A small network was trained on invented records. Each row is its activation on one of them, seen along a few directions.
After each row come some of the record's fields: B, L, G, K, C, M.
Not every record has every field; a missing one is left out.
Other fields move the rows too, some of them a lot.
Random noise pushes rows far along 8 fixed directions. That doesn't count. These rows show it; they differ only by the noise:
[ 110   92   25   50   29 -237  -26  217 -504   57  -42  213   98  144
  336  121 -415 -446   29  146   73 -121  156    9 -126 -226  -19  126
  326    4]
[ 112 -132  345    4  -59 -200 -115  248 -170   70 -150 -139   58  -37
  166 -398  283 -157 -128  117  329 -480  448  255  -25  159  -70   43
   27  216]
[-522  -56 -226  198  -63 -155  219 -140  212  -66  250   -1 -131  163
   34 -317  411  291 -278  208 -315  325  316  414 -293  134   16  274
   87  500]
[-164   31  335  243  132  105  491   83 -429 -231  -90 -664  -93 -304
 -271  568  219   93   59   72  -53  -58   31  320 -142   94  183  154
  223 -401]
[-384  230 -344 -362  493   42 -528  -76  343 -367  -43  313   51  542
 -127  356  307 -293 -166   51  -84   78 -325  331  -58 -176 -230  -67
  345  -25]
[-713   84  118 -107  351 -179  -47   86 -376 -125 -201   72  103  510
 -148 -152  239  -55 -213  -91 -175 -142  351  515 -204 -134  -90  231
   13  111]
[ 302 -275  236   -6 -205  131  255 -183  456 -412 -337 -248   18 -121
 -454  107  293   70  214  155 -183  190 -226  538   99  173  -78 -197
   40 -255]
[ 177   42  148  290 -103 -224  377  123 -701   67  -78  -66  111 -186
  239  255 -574 -315   40  206   -6  -81  277  -55 -264 -208  162  165
  255 -130]
[-385 -291 -483  489 -202 -320  553 -195  118  -59  582  397  -82   92
  108 -262 -193  175 -282  473 -446  599  558  412 -457  172  -29  429
  130  895]
[  50  362  279   41 -258   71   20  104  -77  161 -199 -782 -254 -248
  374  -45  656  215   70  -37   42  -55 -233 -119    6  -52  317    4
  313 -457]

[ 258 -335  289 -106  -44   75  -35   60  130  -29  -66 -327  -74 -245
  107  -40  117  -11  159 -205  327 -273   16  -51  134  319   36 -116
  -46 -258]
(B b4; G g1; K k2; C c1; M m4)
[-192   69  215    7  152  222  287  146    2  -71 -127 -130 -210  216
 -289  194  173  285  323 -145 -526  426 -407  549   80   20  159  116
  240 -289]
(B b1; L l1; G g1; K k2; C c1)
[-494  239 -278  140 -466 -280   55 -285  -34  427   31  296  -44  236
  515 -799  -61  305 -286  161 -384  571  269 -344 -265 -349  176  181
 -197  460]
(B b1; L l2; G g2; K k2; C c1; M m1)
[ 221 -174 -290    4  -82  139   55 -160  526 -268  313  194  -76   17
   63  371  -81 -101  240  111 -266  368 -499  -55  -25   29  -15 -166
  185 -136]
(B b1; L l2; G g1; K k2; C c2; M m4)
[-256   33 -317 -152  -90  -59 -138 -422  155   32  -76  270   31  382
   55 -154  -45   72  -71  -78 -283  251 -139 -315 -119 -221  -61  -41
 -129  124]
(B b1; L l2; G g2; K k1; C c2; M m4)
[-330   45 -126 -104  374  183 -192 -145  491 -343  226  -38  -64 -184
 -123  248  522   95 -400  104  194 -178   -6   72 -161  236  -27 -103
   93  134]
(B b1; L l2; G g2; K k1; C c1)
[-215  162 -151  184 -415  -49  221  105 -267  200  515 -282 -401  -19
  442   -5   99  427   15  148 -207  397 -108 -339   36  -41  258  269
  184   40]
(B b1; L l1; G g2; K k1; C c1)
[-625  177   81   18  466   64   20  270 -293 -224  104 -315 -174   -2
 -428  483  420  109 -169 -136 -156   10  -41  233    5   58   75  230
   63  -61]
(B b1; L l1; G g1; K k2; C c1; M m4)
[-129    8   82 -373  309    3 -273   -2 -291 -235 -346  284  317  416
  -97  170 -336 -502   14 -194  202 -225  -94 -189  -16 -479 -239 -224
 -176 -484]
(B b3; G g1; K k2; C c2; M m4)
[  95    2  345  159  -79  -67  277  100 -219  165 -179 -321 -107 -101
   80 -204   18   73  360 -313 -162   81  -19   72   61   19  121   47
  -29 -397]
(B b3; G g2; K k3; C c2; M m1)
[-182  -80  339  -62  382  202    5  -85  134  -42 -250 -443  -86 -106
 -497  103  563  225  222 -334   74 -315   25  377  123  290  -96   68
  -55 -347]
(B b1; L l2; G g2; K k3; C c2; M m1)
[ -81  -43  -35  171 -133  -75  162  148 -156  -22   89  338  -94   30
   87  -37  -83   -7  -43  207 -154  125  213  299  -69   79   40  102
  129  418]
(B b1; L l2; G g2; K k2; C c1)
[ 339 -250  203 -149   49  -47 -284 -316  484  -32 -421  168  291   98
 -439 -344 -106  -52  -54   -8  173 -228   92  141   43   18  -84 -307
 -410  -22]
(B b1; L l1; G g2; K k3; C c2)
[-113  -51  -27 -352  349   18 -543   77  330  -83  -80 -103  -24  164
  -43  -54  416  -11 -230  -18  407 -439   51  -74  100  129 -125 -170
  -32   15]
(B b1; L l1; G g1; K k2; C c1)
[  -9  171  -83  -28 -398   63  386 -102 -136 -141   41 -169  -25 -146
   10  185  -91  102 -166  232 -227  394 -125 -136  -45  -77  155    7
    4  -98]
(B b1; L l1; G g2; K k2; C c1)
[ 256 -217  -29  -89 -360  -82  -50   25  319  -87   66   89   79  -78
   61 -357   86 -174 -286  297   89  -10  172   71   11  190 -119 -121
 -158  417]
(B b1; L l1; G g1; K k2; C c1; M m4)
[-459   47  -57 -124  103  -71 -294   84  -11  118  117 -152 -109  300
  376 -241  437  122 -158 -182  199  -51  127 -154 -144   71 -166   38
   -1  143]
(B b4; G g2; K k1; C c2; M m1)
[ 348 -220  117  -10 -149 -155   -3  227 -286   37   76  568  135  174
  325 -298 -632 -438  145   68  250 -193  299  -71    0  -84 -258   88
 -175  223]
(B b1; L l2; G g1; K k2; C c2)
[ -30 -219 -184 -206  226   37 -320  264   15 -228  166  497 -146  592
 -350  269  -42 -252  221   46    5  226 -326  244  526   63 -349   32
  152   74]
(B b1; L l1; G g1; K k2; C c1; M m4)
[ 307   69 -371  266 -317   97   42   89  321  191  366   59 -310 -148
  368 -116   15  206  160  281 -120  449 -276  -54   64  147   73  100
  266  242]
(B b3; G g1; K k2; C c1)
[  44 -174  496 -147    4  108 -214  308 -151   69  -20 -225 -195  141
   56 -120  375   77  277 -304  306 -319   40   77  383  228 -314   51
   18 -121]
(B b1; L l2; G g2; K k1; C c2)
[ -39   37    0  -63 -182   69  104  -55  -42  -29  -79  -26   -4  298
  228   27 -253  -66  399 -223 -138  274 -203 -110   96  -82  -59   43
   97 -284]
(B b4; G g2; K k3; C c2; M m4)
[-293  309  -70   80  549   55 -190    5 -279   68  201 -301  -55 -324
  -16  380  322   49 -216  -77  169 -306   49 -130 -193   -8  172  139
  161   55]
(B b1; L l1; G g2; K k1; C c2; M m4)
[ 185 -283 -130  132  106   95  136   80  280 -208  234   28   65 -274
 -298  267 -107  -77  -61  216  130   40  123  180   62  348 -140 -133
  -50  334]
(B b3; G g1; K k2; C c1; M m4)
[ -34  -69   33  133  -64 -260   56 -352 -334  276 -280  196  385  -86
  124 -628 -392   10 -350  -62 -112 -266  794 -287 -463 -270  116   -4
 -465  176]
(B b3; G g2; K k1; C c2)
[ 111  224 -400  266 -131 -169  125 -324   12  271  198  119  122 -209
  333  -90 -530 -104 -160  170 -251  144  171 -453 -395 -212  241  -59
  -13  210]
(B b3; G g2; K k3; C c2; M m4)
[  54 -117  179   18 -451   65  132 -166   97   82 -300 -100  -46   86
  -35 -317   49  157   62 -124 -172  118  -61  -26  202  -54  122  -73
 -212  -83]
(B b1; L l2; G g1; K k2; C c1)
[   4   65  -83  202  -35   68  189   25 -162   82  180 -275 -135 -384
  289  247 -162    5  -68   20  147  -79  -40 -340 -244   26  174  143
  290 -187]
(B b1; L l2; G g1; K k2; C c1)
[ 273  -40   80  185  337  194  153 -177   -3 -195   29 -220  131 -420
 -518  792 -346 -134   21  208  230 -173  -41  -62 -205  170  124  -61
   73 -270]
(B b1; L l1; G g2; K k3; C c2)
[ 111  365  -92 -269 -209    2 -494  108  420  164 -212  106 -157  240
   64 -353  552  253 -100  -34 -120  175 -381   11  357 -263   22 -157
   17   31]
(B b1; L l1; G g2; K k1; C c1)
[-194 -112  150  -33 -155  124  490   80  -74 -410  -43  -82 -108  310
 -212  -35  304  153   92   18 -450  405 -106  419   -8  160 -106   91
    0   -1]
(B b1; L l1; G g2; K k1; C c2; M m4)
[ 254 -157   91   60 -328 -119   75   94 -463  154  -45   80   -1  -76
  108   45 -382 -166   87  -18  287  -15    6 -305  228 -151  -25  -60
  -74  -72]
(B b4; G g2; K k1; C c1; M m4)
[-256  490  241 -233   75  366   -4  308 -140 -166 -111 -757 -365   21
  262  543  618   55  112 -126   50  113 -571  -87  170  -63  208   12
  385 -615]
(B b1; L l1; G g1; K k2; C c1)
[-384  112 -129 -417  446  -59 -550 -218  630 -173 -179  350  158  228
  -29 -278  433  -50 -406  -76   98 -271   16  120 -121   67 -180 -178
 -187  227]
(B b1; L l2; G g2; K k2; C c1; M m2)
[ 194 -421  309  -54 -181  105  311 -243  126 -328 -319 -224   90  -59
 -290  194 -137   20  385  -97  -41  -20 -161   -3  -44   69  -31 -224
 -201 -626]
(B b1; L l2; G g1; K k2; C c2; M m1)
[  88 -287  217 -116  -66  -18 -306  261   29   31  -37  268  -53  353
  132 -469  143 -132  120  -60    7  -47   95  483  198  152 -280   36
  -36  158]
(B b4; G g1; K k2; C c1; M m3)
[ 239  -10  -13   86 -295   13  119 -138  361  116   64 -154 -198 -252
  310  -13   97  218  178   75 -123  262 -260  -94   93  121  -21  -84
  119 -187]
(B b4; G g2; K k2; C c1; M m2)
[ -84   15  -80  -52    7  -55   56 -273  -44  189 -282  131  240  -17
 -296 -194 -247   68  -31  -99 -268  135  155  -70  -84 -165   83  -77
 -260 -112]
(B b3; G g1; K k2; C c1; M m4)
[-437  437  -62  382 -198  -60  495  138 -650  397  294 -378 -369 -110
  373   91 -140  384  102 -120 -525  399    4  -47 -252  -65  374  438
  148 -149]
(B b4; G g1; K k2; C c1; M m2)
[-380  509   23 -141  130   50 -216  147 -297  246 -197  -50    7  154
  -32  142   30   51  -54 -182 -103  106 -121 -181  -62 -291  228   86
   91 -126]
(B b1; L l1; G g1; K k2; C c1)
[-671  398 -231   35  183   -8  317 -123 -305 -110   38  231  -58  653
 -370  480 -268  186  218 -139 -721  741 -480  200   49 -378   75  314
   67 -315]
(B b1; L l2; K k3; C c2; M m2)
[ 265   80 -262  -73 -375  -56   20 -234  233   41  -20   23   39  -75
  295 -231  -73   -2 -164  120 -101  214 -163 -345 -258 -158   55 -204
  -64  129]
(B b3; G g2; K k1; C c2; M m4)

Here are new rows. What are their fields?
[-274  185  -12   98 -140 -103  325  -35 -194 -181    5  214   25  229
   19 -213  -81   77 -195  155 -571  361  181  417 -295 -130   84  159
   43  363]
(B b1; L l1; G g2; K k1; C c2)
[-413  267  -15  205  -29   80  253  252 -581  262  140 -369 -260   54
  163   89  148  258  184 -162 -232  334 -144 -144   48  -54  234  303
  203 -291]
(B b3; G g1; K k2; C c1; M m4)
[ 634 -235  460  234 -706   -8  386  476 -124  379  -21 -383 -279 -310
  244 -624  109  268  499  -17  -37   47    2  195  432  311   65    5
  -54   61]
(B b3; G g1; K k2; C c1; M m4)
[ 146  -18 -144  182 -249   -3  288 -205  138   66  -43  288   44 -150
   79  -92 -304  147   59   69 -392  338  -41   65  -51 -119  148   18
   21  168]
(B b1; L l2; G g2; K k2; C c1)
[ 516 -363 -154  197 -858  -71  367 -246  425   60    4  202   13 -134
  173 -445 -183   89  243  156 -302  504   -6  -87  -54   12   63 -183
 -182  120]
(B b3; G g1; K k2; C c2; M m4)
[-292  332 -222 -109  278   16 -583  179  271  192  325   42 -269  110
  -92  -82  753  219 -206   -2  212 -180   47   55  283   85   -2  112
  170  433]
(B b1; L l1; G g2; K k3; C c2)
[-335  159  -75  133  -69  -11  164 -152  154   74 -107  112 -147  307
  106 -307  -24  292  251 -216 -565  392  -67  200 -106 -196   35  168
  103  -62]
(B b1; L l2; G g2; K k3; C c2)
[-173   42  -25  154 -269 -319  188  113 -387  306 -168  442  152  396
  212 -615 -453  -11 -151  122 -323  148  540   34 -103 -236   65  221
 -164  451]
(B b1; L l1; G g1; K k2; C c1)
[ -53  121 -149  -22 -181 -131 -101  254 -124  258  335   73 -197  272
  193 -134  203  126  120   81   30  303 -124 -128  345   44 -134  234
  198  371]
(B b1; L l1; G g2; K k1; C c2; M m4)
[-229    0  335  125  -19   -4   89  598 -404  309  263 -379 -289   -9
  307 -289  532  216   70 -135    2    8  103  288  164  207  105  436
  178  206]
(B b1; L l1; G g1; K k2; C c1; M m4)
[ 311 -143  240 -400   69  143 -525  289  242 -132  -23 -215    2 -138
  -87  101  448 -136   25  -46  719 -533 -320 -130  503  324 -315 -199
  -20 -124]
(B b1; L l2; G g2; K k2; C c1; M m4)
[ 299 -187  -29  -87 -154  188   59  -83  292 -303  -72  118  110  -22
 -307  186  -47    8   99  283 -123  275 -303  231  115  114 -121 -106
   82 -111]
(B b1; L l1; G g2; K k2; C c1)
[-223  -30 -252 -125  342  114 -265 -159  279 -153  -37  122  104   13
 -264  269   65  -86 -151  -47   17  -62 -128  120  -61  -48  -63  -21
  -81  134]
(B b1; L l2; G g1; K k2; C c1; M m4)
[ 342 -115   95 -148  260  177 -442  319  429  133  306 -243 -297 -373
  124  158  464  -36   63  -17  745 -490  -38   -4  367  474 -258  -25
  189  156]
(B b1; L l2; G g1; K k2; C c1)
[-406    2  261 -225  293  -21 -222 -194   -8   -8 -345 -301  223   45
   82 -336  312   87 -349 -356  406 -702  388 -256 -314  -52   23  -33
 -464 -266]
(B b1; L l2; G g1; K k2; C c2)
[ -54  302  -95  284 -281  -76  186 -181  -45  358   39  -94 -116 -341
  228 -243   42  263   15  -24 -177  104  223 -216 -190  -89  445  122
   52  229]
(B b1; L l2; G g2; K k3; C c2)
[-330 -159 -189 -426  510  238 -411  -34  146 -543 -163  458  305  678
 -366  422 -131 -412   90 -143 -107   93 -286  394  192  -96 -462   -9
   13 -197]
(B b4; G g1; K k2; C c1; M m4)
[ -51 -260  -99  197   45   -6  -22  281  330 -263  631  -98 -324  -90
   73  153  418   96 -134  290  133   60   57  244  118  638 -141  251
  105  465]
(B b1; L l1; G g1; K k2; C c1; M m2)
[-236   81 -176 -333  248   75 -619 -362  542 -201 -105 -136  171  196
   83 -259  559   28 -527  -64  279 -344  -38 -317 -158   39 -213 -295
 -305  -48]
(B b4; G g2; K k1; C c2; M m4)
[ -65   -3  206  187  432   35  125  146 -533  -79  102 -116  266 -258
 -349  597 -242 -178 -241  151  202 -352  390  -95 -227   84   75   19
  -60  116]
(B b1; L l1; G g2; K k1; C c2; M m4)
[-283 -197   23  253  328 -106   50   50   65   83  199    0  -70  -33
 -150 -273  309  164 -295  -49  244 -441  614  335 -113  391  -19  212
 -120  651]
(B b1; L l2; G g2; K k3; C c2)
